These are the activations of a small neural network, seen along a few directions. Each row is one input.
In each table, some parts of the input vary, and every possible input appears once, in random order.
A made-up example of a description, with smaller parts first: one of 4 places along a line, together with either a single point or (one of 2 separate values, together with one of 5 places around a ring) or one of 11 places along a line.
Shared parts are said once, and a part with two or three values counts as separate values.

Other details of the inputs shift rows strongly along three fixed directions, in all tables alike. That doesn't count.

Table:
x1: [ 4  5 21 21 -1 10 -7 15 27 -7 -9 -8 16]
x2: [-20  15  37   2  27   0  -6  36  61  11  -3 -17  35]
x3: [ 14  28  -2 -24  -7 -66   5   5  30 -10  44 -12  15]
x4: [  4  16  29 -22 -13  18   3 -24  17 -17  25   5   7]
x5: [ 42 -15 -13  25 -34  33 -22 -16 -80  10 -27  39 -20]
x6: [-35 -13 -11   6  19 -15  22  26  15  16  -7 -29  -6]
x7: [ 20  -8 -24  -8 -40 -30  12 -19 -29  10   5  -7   0]
x8: [ 16  23   9  -5   1 -15   9  18  32  -4   7   0  21]
x9: [  7 -13  14  25   1  38 -43  10 -28  -4 -22  19   7]
x10: [  8  -4 -31 -13 -13 -34   8 -28 -26  30  13   5 -26]
x11: [-25  39   3 -16 -10 -40  48  -6  29  22  54  -1  -1]
x12: [ 40 -32  -7 -11 -25  23 -53 -31 -82  -8 -12  23 -14]
x13: [ -1 -22 -49  58 -37   6  46  21 -41  44 -11  23  13]
x14: [ 50  25  36 -40  19 -39 -17  -9  44 -61  30  -7 -13]
x15: [-48  -7 -10   3  36   9  34  52  54   0 -31 -30  23]
x16: [ 31   6 -17 -20 -10 -44 -19 -30 -34 -23  29   2 -40]
x17: [-41  -8  -1  38  12  14   9  54  27  16 -17  -8  44]
x18: [ 32 -17  50 -43   3  49 -27 -25  -4 -53  13  19   4]
x19: [-41  12   4  30  23  18  11  33  46  44 -20   2  27]
x20: [-21  -6  13  40  25  51   4 -18 -40  29 -19  19   7]
x21: [-31   7 -32   2 -34  16  38 -26 -33  31   0  14 -10]
x22: [ -1   9  19 -58   0 -18   5 -38   3 -12  40   0 -18]
x23: [ 17 -14 -27   8 -27  30 -26 -39 -74  14 -38  16 -41]
x24: [-26  25   1  20  27  14  25  42  71  18 -16   3  38]
x25: [-36  -5   2  31   3  22  19  41  38  21 -30 -18  43]
x26: [ 13  19  20 -33 -12 -12  -5 -25   1 -26  54  14  -1]
x27: [ -2 -13  -4  -1  22 -15  21  24  24 -30   1 -24 -10]
x28: [-36 -39 -15   8  12  38 -11  10 -37  27 -50  -9 -13]
x29: [ -4  31 -29  38 -14 -43  68 -29 -17  22  38  -1  -1]
x30: [ 31   9  21 -36  -6 -37 -21 -18   3  -4  23  -6  -2]
x31: [ 36  15 -18   1 -43 -33   3 -27 -31  12  16   5 -13]
x32: [ 13 -13  48 -27  35  42 -33  23  48 -38 -25  -9  38]
x33: [  1 -37  33 -11  36  46 -39   1  19 -50 -32 -28 -10]
x34: [ -8  -4  65 -29  22  64 -37 -12  17 -17   0  13  14]
x35: [ 18  -3  11 -23  20  31 -31  -9  -5 -24 -29   7 -15]
x36: [ -7  10 -29 -27 -29 -19  17 -37 -44   5  37  20 -22]
x37: [ 19  27 -21  14 -30 -61  28 -12  -1   1  27  -6 -25]
x38: [-11   6 -28  -6  -4 -59  45   7  29  -6  23 -42 -13]
x39: [ 27  12  42 -54  11  50 -31 -36   3 -40   9  25  -5]
x40: [ 15  -1  12 -39   5 -43 -12   4  28 -30  30 -20  21]
x41: [-25  -2  30   5  37  44 -23  20  50 -18 -40 -19  12]
x42: [ 44  -8  -4 -13 -33 -33  -5 -27 -23 -16  21  -8 -11]
x43: [-40  22  -1  25  29   7   8  41  65  20  -5   0  39]
x44: [ 31 -29   2  -4  -8  19 -46 -39 -77  -4 -19  17 -55]
x45: [ 20  -2  23 -11   7  25 -54  -3 -10 -15  -9  12  10]
x46: [-27  20  28   0  11  43  23  23  43  -2   2  14  34]
x47: [ 49  -1  36 -45   9  26 -52 -19   0 -35 -14  12   8]
x48: [ -8 -24 -47  62 -45   1  41   9 -36  47  -9   9  10]
x49: [-16 -16   0   4  16   8   3  11  21 -17 -17 -32  -5]
x50: [ 51  -6  -6 -18 -25 -30   1 -16 -27 -20  20   5  -8]
x51: [ 26 -22 -26  15 -28 -31   5  -8 -33   1  33  10   0]
x52: [-34  -6 -32  47 -53  21  55   0 -43  43   2  19   6]
x53: [-53   0 -19  19  29  19   8  35  41  26 -23  -3  29]
x54: [-24 -17 -21 -11  15 -11  -1  13  -2  -9  -7 -21  -6]
x55: [-28  21   1  35  31  -3  32   3  11   5  22   2  25]
x56: [ 52 -10  39 -23   3  32 -55 -34  11 -33   2   5   6]
x57: [-36 -25 -59  55 -15  -8  31  25 -54  29 -15  -2 -21]
x58: [-13  15 -39  19 -22 -14   1   1 -39  34 -13  20  -8]
x59: [  8  13 -21 -14 -17 -61  47  19  26   3  25 -15  22]
x60: [-14  28 -12   5   4  -9  21  24  27  16 -18   4  15]
x61: [-14  13 -53  51 -37   4  31  -5 -28  62 -20  21  -2]
x62: [ 49  18   0 -11   2 -23  19 -55 -39 -25  41  17 -18]
x63: [-26 -19  36   0  11  63 -20  11   5 -20   0  15  28]
x64: [-15  23 -14  -6   4 -67  34   9  28  16  28 -23 -16]
x65: [ 33   4  34 -43   9  24 -58 -35   6 -34 -22   0  -9]
x66: [ 33  12   2 -28   7 -29  -4 -13   7 -33  14  -4 -26]
x67: [-30   7  20  31  22   7  14  43  65  33   1  -8  44]
x68: [-11  20 -48  52 -31  -1  36  17 -40  49 -26  28  -9]
x69: [ 15  32  38 -64  13 -22 -15 -29  41 -49  64   0  -1]
x70: [  6 -11  17 -32  26 -43  -2   1  29 -31  27 -39 -21]
x71: [  3  30 -14  -2 -25 -58  33   5  32  15  25 -18  16]
x72: [  1   3  -7  10  10  -4  12  14   7 -11 -11   0 -14]
x73: [  9  -7   1 -10 -39 -21  24 -29 -43   8  47  15 -18]
x74: [ 4 12 -6 25 -2  2 23 26 32 18  4 10 30]
x75: [-10 -34   3   6  17   5  -8   7 -17  -6 -13 -18 -25]
x76: [  4  -8  68  -6  40  32 -47  22  48 -24 -13 -10  22]
x77: [ -9 -27  35  -2  21  43 -34  18   7   5 -32  -6  25]
x78: [ 12  32  11 -14   2 -69  12  -1  33  -2  39 -14 -13]
x79: [ 11  -2  -1 -28   9  -3 -13 -24  28 -13  -1 -11  -4]
x80: [ 36 -12 -22 -23  -8 -33   8 -19 -29 -29  15 -10 -39]
x81: [ 30  15  22 -79   3 -12   0 -45  12 -49  42   6 -17]
x82: [-14  17  11  -9 -13  40   5 -24  -1   6   1  15   1]
x83: [ 17  15 -17 -14 -23 -43  -2 -26 -36  24   9   9 -28]
x84: [ -3   8 -31 -11   3 -57  50  19  24 -10  22 -29 -12]
x85: [-12 -11  -3   3  16  39 -41   0 -26  -2 -35  11 -12]
x86: [-39 -31 -25  26  15  45 -13  23 -32  14 -45  -3  -4]
x87: [-34 -10 -23   2   7 -10  28  17  22   5 -18 -35   1]
x88: [  8  23 -16  14 -12 -58  25  14  33  10  52  -2  20]
x89: [-45  10  15  42  24  13  10  46  36  28 -27  -5  15]
x90: [  8 -39 -36  13 -15  24 -30 -20 -91   1 -25  12 -41]
x91: [-18   1 -10  37   0  39 -28  13 -32  21 -38  25   0]
x92: [-12 -15 -26  12   6  53  -5   1 -19  26 -50  23   3]
x93: [  0 -23  63 -18  40  34 -45  21  45 -26 -17 -18  30]
x94: [ 12 -14  19  -3  13  28 -35 -15  -3 -30 -25  -7 -22]
x95: [-11   3  -4  36  -9  46 -17   2 -20  22 -49  14  -2]
x96: [-25 -18 -13  37  10  39 -22  16 -33   8 -39  13 -12]
x97: [-18 -32   0  13  -7  36 -16  11 -36  37 -42   7  16]
x98: [-13  20 -11   1   4 -66  32  11  26  12  29 -22 -18]
x99: [ -5  32 -14  16  -4 -66  25  20  25  -4  36  -7  -5]
x100: [ 48 -52   6   1 -23  27 -43 -38 -75   3  -4  24 -20]
Each input here is: one of 4 separate values, together with either a single point or (one of 4 places along a line, together with either a single point or one of 5 places along a line).
The inputs of x74 and x88 match in every part but the choice among 4 separate values. If x8 is changed in the same way as x74 into x88, which row does it become? -> x45
The inputs of x81 and x22 match in every part but the choice among 4 separate values. If x60 is changed in the same way as x81 into x22, which row does it become? -> x83
Which other rows does x43 become when the place on the line of 4 takes its other values? List them by row number. -> x58, x91, x99
Which other rows does x6 become when the choice among 4 separate values takes its other values? List them by row number. -> x38, x84, x86
Which other rows does x66 become when the choice among 4 separate values takes its other values? List them by row number. -> x16, x41, x98

Table:
x101: [-29  13  23 -10  35 -19  -1  16  49  -9  25 -16  11]
x102: [-28 -20 -12  43  19  17 -10  33 -26  20 -40   0  -5]
x103: [ 44  13  19 -83 -21 -50 -10 -47   7 -45  60  -1 -18]
x104: [-24  10   5  18  37 -17  12  33  55 -29   0 -23   5]
x105: [-20  27  15  -5  38  -4  26  13  50 -22  24  -8   8]
x106: [  89  -12   74  -71    7   47 -103  -47   -2  -69    1   27   15]
x107: [-22  -2  51 -25  24  31   4   8  54 -25  16 -15  27]
x108: [ 54 -38 -17 -12 -25 -28 -20 -34 -75 -16  11  -7 -44]
x109: [-25 -10  36 -33  38  23 -33  24  64 -18 -10 -22  35]
x110: [-34   0  -6  26  16  71   2   9  -5  30 -63  19   9]
x111: [ 21  -6 -44  12 -28 -52   4 -11 -48  27 -10  -5 -43]
x112: [-16  15   6  57  -2  35   2  24  -4  34 -13  36  29]
x113: [-45  17 -13  25 -12  37  22   7 -12  50 -30  14   5]
x114: [-50   9  -9  33  -4  42  20  12 -19  36 -11  24  -2]
x115: [ 12   8 -43  -2 -42 -47   8 -37 -57  42  16   8 -37]
x116: [ 15 -17 -50  30 -39 -30  35 -10 -55   9   8  -7 -30]
x117: [ 15  -7 -63  12 -43 -39  27  -7 -53  11  -4   2 -24]
x118: [  72  -43   63  -16   -7  111 -104  -55  -71  -36  -34   47    5]
x119: [-29  -9  21  -6  22 -16  15  22  55  -3  22 -30  26]
x120: [  27    3  -26  -31  -13 -101   23   11   18  -15   40  -33  -14]
x121: [-30  -8 -24  16  -5  46  15  10 -17  21 -37  18  15]
x122: [ 21  15  -9 -24 -10 -68  55 -21  19 -24  67 -19  -7]
x123: [-23  -4 -32  42   3  23   5  24  -8  27 -53  -6  -7]
x124: [  5  45  33   4  12 -12   5  24  81   4  15  -3  44]
Describe the family of inputs behind these rows. -> one of 4 separate values, together with either a single point or one of 5 places around a ring
The inputs of x108 and x102 match in every part but the choice among 4 separate values. If x122 is changed in the same way as x108 into x102, which row does it become? -> x105
Which other rows agree with x120 in the choice among 4 separate values? List them by row number. -> x103, x106, x109, x117, x121
Which other rows does x123 become when the place on the ring of 5 takes its other values? List them by row number. -> x110, x111, x113, x115

Table:
x125: [-46  11 -23  69 -16  69   7  30 -25  74 -66  39  31]
x126: [ 61 -38  25 -52 -12  18 -62 -52 -51 -49   5   6 -25]
x127: [ 83 -34  25 -29  -5   8 -80 -43 -53 -54  -5   8 -29]
x128: [ 49 -22  11 -60  13   5 -72 -55 -48 -50 -13  -1 -64]
x129: [ -10   37   -7  -42   35 -108   39   18   89  -30   53  -58  -12]
x130: [  2  19 -61  -6 -24 -99  46 -16 -19  17  34 -23 -52]
x131: [-70 -22  24  31  40  71   4  72  64  13 -51 -16  60]
x132: [  2  43  21 -12   9 -26   7  16  66  -2  21   0  27]
x133: [ 40   8  85 -79  50  20 -63 -35  58 -81  34  -6   9]
x134: [-65 -21 -27  60  -8  84  29  29 -41  51 -52  24  17]
x135: [ 84 -35  25 -28  -5   6 -78 -44 -48 -51  -4   7 -31]
x136: [-17  28  22  -9  14 -19  24   7  56  -6  36  -9  18]
x137: [ 23 -16 -45  43 -33 -30  11   3 -56  26  -6  11 -13]
x138: [ -7  -4 -54  11 -20 -33  18 -14 -58  31 -16  -2 -51]
x139: [-64  13  29   9  42  13  48  53 105  -8  10 -32  49]
x140: [ 76   4  33 -47 -14  22 -75 -65 -39 -30   2  32 -24]
x141: [ -3  13 -30  19 -38 -10  27 -25 -55  33  18  27 -16]
x142: [ -1  -6 -39  12 -34  -3  35 -25 -62  21  16  17 -19]
x143: [-77  -9  31  28  44  79  17  52  63   4 -41 -10  53]
x144: [ 31  10 -50  24 -41 -95  41   8 -23  14  42  -9 -18]
x145: [ 13 -10  49  -2  20 110 -81 -11 -17   0 -69  37  18]
x146: [  0  12 -30  19 -38 -10  29 -25 -58  37  18  27 -19]
x147: [  1   1  96 -32  73 111 -94  15  80 -43 -56   9  54]
x148: [-18  28  25 -14  16 -16  20  10  56 -12  35  -5  19]
x149: [  4  20   8 -37  10 -98  50  21  89 -32  74 -47  23]
x150: [-57 -37 -32  67 -15  74  16  39 -40  62 -64  13  25]
x151: [  3  19  10 -34   6 -96  51  22  85 -28  70 -47  20]
x152: [ 27 -14 -41  40 -36 -32  11   2 -59  26  -4   7 -17]
x153: [ -9  -1 -57  12 -21 -32  15 -14 -59  28 -14  -3 -49]
x154: [-54   0 -25  42  -9  16  61  27  -1  39  -8   2  17]
The inputs of x139 and x143 match in every part but one. If x136 is changed in the same way as x139 into x143, which row does it become? -> x141
Describe the family of inputs behind these rows. -> one of 5 separate values, together with either a single point or one of 5 places along a line
Which other rows agree with x148 in the choice among 5 separate values? List them by row number. -> x128, x131, x132, x134, x144
Which other rows agree with x142 in the choice among 5 separate values? List them by row number. -> x129, x133, x137, x147, x149
